Look-ups in named tables: a row name and a column name give one cell, copied from the table.

zol:
columns: famanuv, geg, kav, bifeze, mibu, vuf, piropo
kefar: [0.01, 0.06, 0.07, 0.02, 0.08, 0.07, 0.05]
dirano: [-0.18, -0.28, 0.51, -0.09, 0.45, 0.37, -0.25]
bodo: [-0.40, 0.73, 0.18, -0.14, 0.39, 0.20, 0.50]
mubuda: [0.03, -0.70, 0.77, 0.23, 0.58, 0.60, -0.66]
fif: [0.32, 0.42, -0.04, 0.31, 0.01, 0.04, 0.38]
zupud: [0.06, -0.25, 0.35, 0.07, 0.27, 0.27, -0.19]
biva: [-0.64, -0.21, 0.74, -0.25, 0.75, 0.56, -0.35]
boz: [0.02, 0.02, 0.06, -0.02, 0.06, 0.05, 0.04]
nebifa: [0.32, 0.26, 0.01, -0.20, -0.02, -0.04, 0.55]

nebifa, mibu -> -0.02
bodo, famanuv -> -0.40
biva, bifeze -> -0.25
biva, famanuv -> -0.64
mubuda, bifeze -> 0.23
mubuda, vuf -> 0.60

Table nebores
	nirom	bozapog	sus	palitos	lup
koz	-35360	-26649	49609	-54404	-69615
kuz	-11971	53403	55611	60580	30158
mur	-18179	-22080	60979	68646	44323
nuluk	-75845	-26512	-39494	50186	28482
keredak	-3522	46936	63847	29192	-38988
tov	-69229	-55435	-41550	58718	-37443
vitu	40913	1007	-61350	64149	65546
sev	20015	48811	21164	42187	-20532
bom	-59441	132	-52968	20330	-18835
ril	59299	47022	-60910	59538	-33230
zut	-46613	-2944	3513	59634	-57751
kif	1753	-49968	16753	23254	-6036
nav	-26449	-27292	-13905	65700	-74207

zut, palitos: 59634
nav, palitos: 65700
nav, sus: -13905
keredak, sus: 63847
sev, nirom: 20015
mur, nirom: -18179
ril, sus: -60910
bom, lup: -18835
keredak, lup: -38988

Table laf
cols = gover, moni, bef, dov, delad
lir: [130, 52, 138, 217, 164]
nez: [209, 80, 103, 131, 146]
nikezi: [70, 199, 43, 38, 150]
madukaz: [102, 84, 69, 107, 107]
luv: [154, 135, 183, 170, 205]

madukaz, dov -> 107
lir, bef -> 138
nez, gover -> 209
nikezi, bef -> 43
nez, dov -> 131
luv, gover -> 154
luv, moni -> 135
madukaz, gover -> 102
nikezi, gover -> 70
nez, bef -> 103
lir, moni -> 52
nez, moni -> 80
luv, delad -> 205
nikezi, dov -> 38
madukaz, moni -> 84
lir, dov -> 217
madukaz, bef -> 69

reteler
columns: bag, madi
bot: [31, 62]
lumoseb: [197, 2]
fimun: [102, 34]

lumoseb, madi: 2
fimun, bag: 102
fimun, madi: 34
bot, madi: 62
lumoseb, bag: 197
bot, bag: 31
Which row has the largest madi? bot

Table sut
fields: velika, madigab, puna, vimukem, zumosu, mekin, ver, buguvo, fipe
ruga: [46.40, 41.74, 47.20, 54.36, 49.60, 53.73, 42.51, 48.07, 49.20]
kab: [43.85, 42.83, 46.32, 52.45, 48.00, 53.63, 44.09, 48.99, 50.00]
sadidu: [42.45, 42.82, 46.02, 53.00, 49.87, 53.09, 45.36, 47.43, 47.57]
feg: [42.90, 40.28, 47.97, 55.30, 48.44, 53.52, 41.45, 51.35, 45.05]
vezigak: [42.96, 41.34, 47.19, 54.00, 50.58, 53.98, 43.13, 48.67, 46.50]
feref: [44.01, 41.25, 46.56, 52.77, 48.87, 53.51, 43.49, 48.24, 47.53]
terum: [37.04, 16.88, 23.00, 2.48, 60.83, 42.03, 7.98, 87.31, 40.90]
bedenor: [45.69, 42.00, 47.92, 52.98, 53.36, 52.96, 43.85, 46.36, 48.13]
fopi: [42.94, 36.37, 42.20, 44.08, 49.87, 50.88, 36.72, 54.72, 45.61]

velika of kab = 43.85
fipe of feg = 45.05
vimukem of bedenor = 52.98
zumosu of fopi = 49.87
mekin of feref = 53.51
puna of bedenor = 47.92
puna of vezigak = 47.19
velika of terum = 37.04
mekin of bedenor = 52.96
velika of fopi = 42.94
ver of terum = 7.98
mekin of sadidu = 53.09
zumosu of kab = 48.00
vimukem of feref = 52.77
fipe of sadidu = 47.57
mekin of fopi = 50.88

